[58.5 -5.8 46.9 12.1] Answer: 12.1
[ 56.7 -35.2  -2.5 -64.2  39.7 -16.5] Answer: -16.5
[-17.7  11.5  32.5  55.1] Answer: 55.1
[-37.0 -44.2 -52.5  22.7   3.0 -70.4] Answer: -70.4
[-62.8  -0.1 -17.7 -10.7 -13.8] Answer: -13.8
[-67.1 -34.6  58.4 -44.1   5.3  -9.4] Answer: -9.4
---
[[  4.1 -14.1  48.3 -24.3   7.1 -18.0   8.2 -38.0  18.7]
 [  7.1  22.5 -12.7  25.5  -2.9   9.0  23.1  50.0  27.4]
 [-15.6  -7.8  -9.7  -2.8  17.6 -24.1  30.1   7.5  10.5]
 [ -6.8  15.2  43.2 -26.7  28.7 -13.7  27.3 -25.9 -16.7]
 [ 23.6  -6.6 -15.2  30.4 -13.0 -27.3  14.4 -36.7   0.0]
 [  8.5  -8.0  19.8 -14.9  -8.7  -3.2 -34.7  53.2 -19.6]
 [ 21.4 -13.5  26.1 -27.3 -30.9   5.8 -34.7  49.4  -8.2]
 [ 22.2 -14.0  27.0 -27.3 -31.2   6.1 -34.3  47.4  -5.8]] yields -14.0

[[-21.6   5.7  12.2   9.2  20.3 -28.0   6.7   7.0  35.2]
 [ 14.2  -5.3  33.8 -20.2  14.2 -10.7  32.3  22.0  -8.0]
 [ 23.8 -11.2  34.1  29.7   3.9 -20.6  26.1   2.8   3.2]
 [ 10.5  -3.4  12.3 -31.1  17.8 -14.3   1.2  18.4  21.2]
 [ -5.4 -15.8 -21.6 -54.8  19.3  12.6 -23.0  21.9  -7.4]
 [ 13.8  -0.9   2.6 -21.8  27.7   7.9   1.0  38.7 -26.7]] yields -0.9

[[ -6.4 -41.2 -55.0   2.3  -0.6   4.3 -20.4   2.0  39.8   0.2  33.1   2.8
  -20.2 -30.8]
 [ 16.1  35.5 -20.3 -20.8  75.5  -5.9 -27.4 -18.6 -47.0   0.2 -29.9 -27.2
  -31.5 -32.0]
 [ 23.3   3.3  11.3  -5.5  24.5  -3.1  -0.9  14.2  -4.2  -0.1  -3.9   0.4
  -19.1  15.4]
 [-19.3  38.2  11.9  -3.7  -3.2   5.4   2.7 -23.1 -31.4  -0.1 -20.5 -14.0
   24.3 -14.1]
 [-10.9   0.2  32.7   5.2 -50.1 -21.4  -9.3 -20.8  15.6   0.9 -11.1   4.8
    2.0  -2.2]
 [ 26.9 -25.8  10.2   3.6  22.6 -27.6   5.8  12.3 -12.7   0.5 -18.7  13.9
  -19.6  30.5]
 [-25.0  20.6   7.0  -1.0 -37.0   7.6 -10.9 -22.3  12.7   0.1   4.7  -9.5
   13.8 -26.3]
 [  9.8 -22.3 -28.6  -0.2   9.3  25.0   1.9  31.0  36.2  -0.7  41.3   5.2
  -11.5   2.6]
 [-17.1  19.8  47.3   9.2 -41.0  -9.6  24.0 -13.8 -23.2   0.2 -26.1   6.2
   39.4  23.7]
 [ 19.0   1.5   0.8  -2.9  35.3   1.7  10.9  16.8 -19.7  -0.4  -6.8   1.5
   -5.6  20.0]
 [ 34.1 -16.3  -2.4  -1.6  58.0 -20.0   9.8  17.9 -34.8   0.1 -24.0   7.6
  -20.8  30.8]
 [ 25.5  -6.6   4.1  -2.5  39.3 -13.3   5.6  12.8 -23.1   0.1 -17.0   4.2
  -16.3  22.3]] yields -6.6

[[-12.0 -31.2 -36.6   0.6  28.2  -2.8 -29.1  12.3  44.7 -55.9]
 [ -2.5 -17.1   0.7  14.4  43.7  12.5 -15.1  24.6  12.1 -23.7]
 [-13.0 -30.8 -35.6  -1.3  27.9  -3.6 -25.9  10.0  42.8 -55.4]
 [-19.0 -12.2 -40.5  -4.5  50.1  50.0 -17.1   0.5  57.8 -19.2]
 [ -0.4   0.9  -5.7  -0.5   0.4   2.7   5.5  -3.6   4.4   0.6]
 [-14.5 -27.9 -23.7   7.4  34.5  -0.4 -22.8  14.4  34.4 -42.0]] yields -27.9

[[ 25.7   7.5  -3.3 -25.6 -33.0  -5.0  30.7 -32.3 -10.5  -5.3 -18.4 -12.9
    7.4   4.7   0.6  -7.4]
 [ -1.6  53.4  -9.4  10.9  13.7  18.7  -3.3 -26.0   8.5   0.3  12.4  19.9
    7.8  13.6  -6.0  11.8]
 [ 16.1 -13.0 -11.8 -36.4 -31.3 -10.7  36.5 -40.7  -6.9   7.4 -20.5  -0.4
   24.8  -4.3  -1.3 -12.6]
 [ 17.1  -9.9 -12.7 -35.9 -25.5  -8.8  40.5 -42.2  -5.5   7.1 -20.1   0.2
   25.5  -4.1  -1.0 -10.9]
 [ -4.8  64.9  -5.4 -20.0  -9.6  39.5 -34.7  -9.2  -0.7  -6.5  16.2  11.8
   24.1  -3.4  -6.9 -11.4]
 [  1.4   2.2   9.2   7.1  -8.8  12.5 -28.6  46.0  -5.0  -1.4  10.7   0.4
   16.9  20.9   8.7 -13.1]] yields 2.2

[[  2.3 -18.3   9.6  10.9 -23.5  13.3  22.1  -9.3 -20.7  10.6]
 [-27.8  -0.5  -1.8  27.1 -29.7 -21.1 -37.6   5.4  31.5  53.0]
 [ 32.3   0.3 -15.1 -13.8  15.4  26.6  34.0 -17.7 -37.2 -33.7]
 [ 35.8  37.4 -33.7   9.6 -13.8  51.3  22.7 -14.2 -10.6 -35.7]
 [-21.0   4.0  21.2  -3.7  52.6 -18.3   7.4 -27.7  37.3   3.2]
 [ 33.8  -1.8  -7.7  -1.6 -24.3  42.4  34.1   4.5 -43.5 -40.7]
 [ 12.5 -24.8  22.1 -23.8  27.2   2.9  28.6   2.1 -42.4 -30.1]
 [ -6.0 -10.4  -8.2  14.2 -53.2  -0.5 -12.8  22.2  -7.2  26.3]
 [-12.2  10.9   0.4 -24.9  56.8 -41.0 -30.2   1.7  10.2  15.8]
 [ 10.9  32.7 -32.6   2.9 -12.1   9.7 -18.7   8.6  -6.5   6.6]] yields 32.7

[[ -2.1   7.1   9.5  16.1  18.5  10.6 -17.2]
 [ -4.6   2.5  12.3  -9.6 -26.3   1.1  26.6]
 [  3.5 -23.7 -13.2  -1.7 -35.3  20.3  -6.3]
 [ -7.5   6.1 -58.2  -9.1 -52.8 -11.4  -4.6]
 [-12.3   8.9 -10.3   8.4 -21.8  12.0  -4.3]
 [  2.5  -4.9  31.3   2.7 -41.7  16.2  -5.8]
 [  1.1  -9.4 -55.0   5.1 -17.8   6.9 -10.6]
 [  8.5  -3.3  16.7  -3.2   5.2  -9.4  -4.7]
 [  5.7 -10.1  40.4 -12.5  16.1 -28.8  20.0]
 [ -8.9  18.0  23.7   2.2 -13.0 -13.1  19.7]
 [  0.9   3.8 -26.1 -15.5  10.5  21.4   6.4]] yields 3.8

[[ 35.9 -32.9 -10.3  -8.7 -26.6   0.1   5.1  29.8  -2.6   2.4  -1.6  10.4
  -14.8]
 [-46.6 -28.6  55.9  29.2  -7.5   1.5  -1.9  10.1   0.2  -2.2  13.4   6.8
    7.9]
 [  8.4   1.7 -15.5   5.6 -11.2   1.7  20.0  -4.5  -9.3  36.0   9.8  30.1
    9.0]
 [ 48.0  -7.3 -19.7  -5.8 -24.5  15.9  17.3  12.0  -0.7  20.8   4.8  24.9
    9.3]
 [-53.2 -41.8  45.1  25.3 -23.8   2.8 -12.1   4.2 -14.6  10.8  13.2  26.1
    2.3]
 [-50.4 -25.0  31.2  24.3 -15.7  -6.1 -20.5  23.1 -30.2  17.7  -5.1  15.7
    8.7]
 [-40.8   1.9  48.1  29.7 -14.5   1.8  15.4  15.0   6.1  11.4   9.5  25.6
    5.3]
 [ 40.8   0.4  -8.6 -14.8 -33.7  26.3  16.3  31.1  -3.6   8.3   2.2  14.9
    6.1]
 [ 32.6 -15.0 -14.4  10.7  -0.3  10.5  19.0  36.6 -25.8  28.7  18.6  -1.4
  -15.3]
 [-50.7 -37.1  43.7  33.7 -20.6  -2.0  -8.7   9.5  -7.3   7.3   0.4  26.3
    3.8]] yields -37.1
---
[[ 48.4 -61.2  58.8 -20.6  38.6]
 [ 20.8  -9.0 -26.7  -7.6  38.6]] Answer: -20.6

[[ -5.3  30.3 -38.3   6.2]
 [ 27.9 -11.5  58.5  15.9]
 [ -8.6 -49.4  -1.3   4.7]] Answer: -38.3

[[ 48.7  14.8  21.6   6.6  16.5]
 [-16.1 -61.3 -14.9  -5.7  64.8]
 [-13.9  -7.8   8.2   5.4  23.1]] Answer: 6.6

[[ 18.3 -22.8   3.2  31.9   6.2   9.4 -61.2]
 [-10.9 -21.4  37.7  52.0 -14.3 -11.8 -30.1]
 [-12.4  57.7  19.4  -4.0  -6.7 -45.1 -40.1]] Answer: 9.4

[[ 11.2 -40.7  -8.0  15.7 -53.7  27.3]
 [-21.4  37.0 -10.4 -15.6  28.4 -39.6]
 [-18.1  20.7 -24.7 -18.6   0.3 -34.8]] Answer: -53.7

[-33.8  23.4 -30.9  60.5 -10.4  29.1] Answer: -10.4
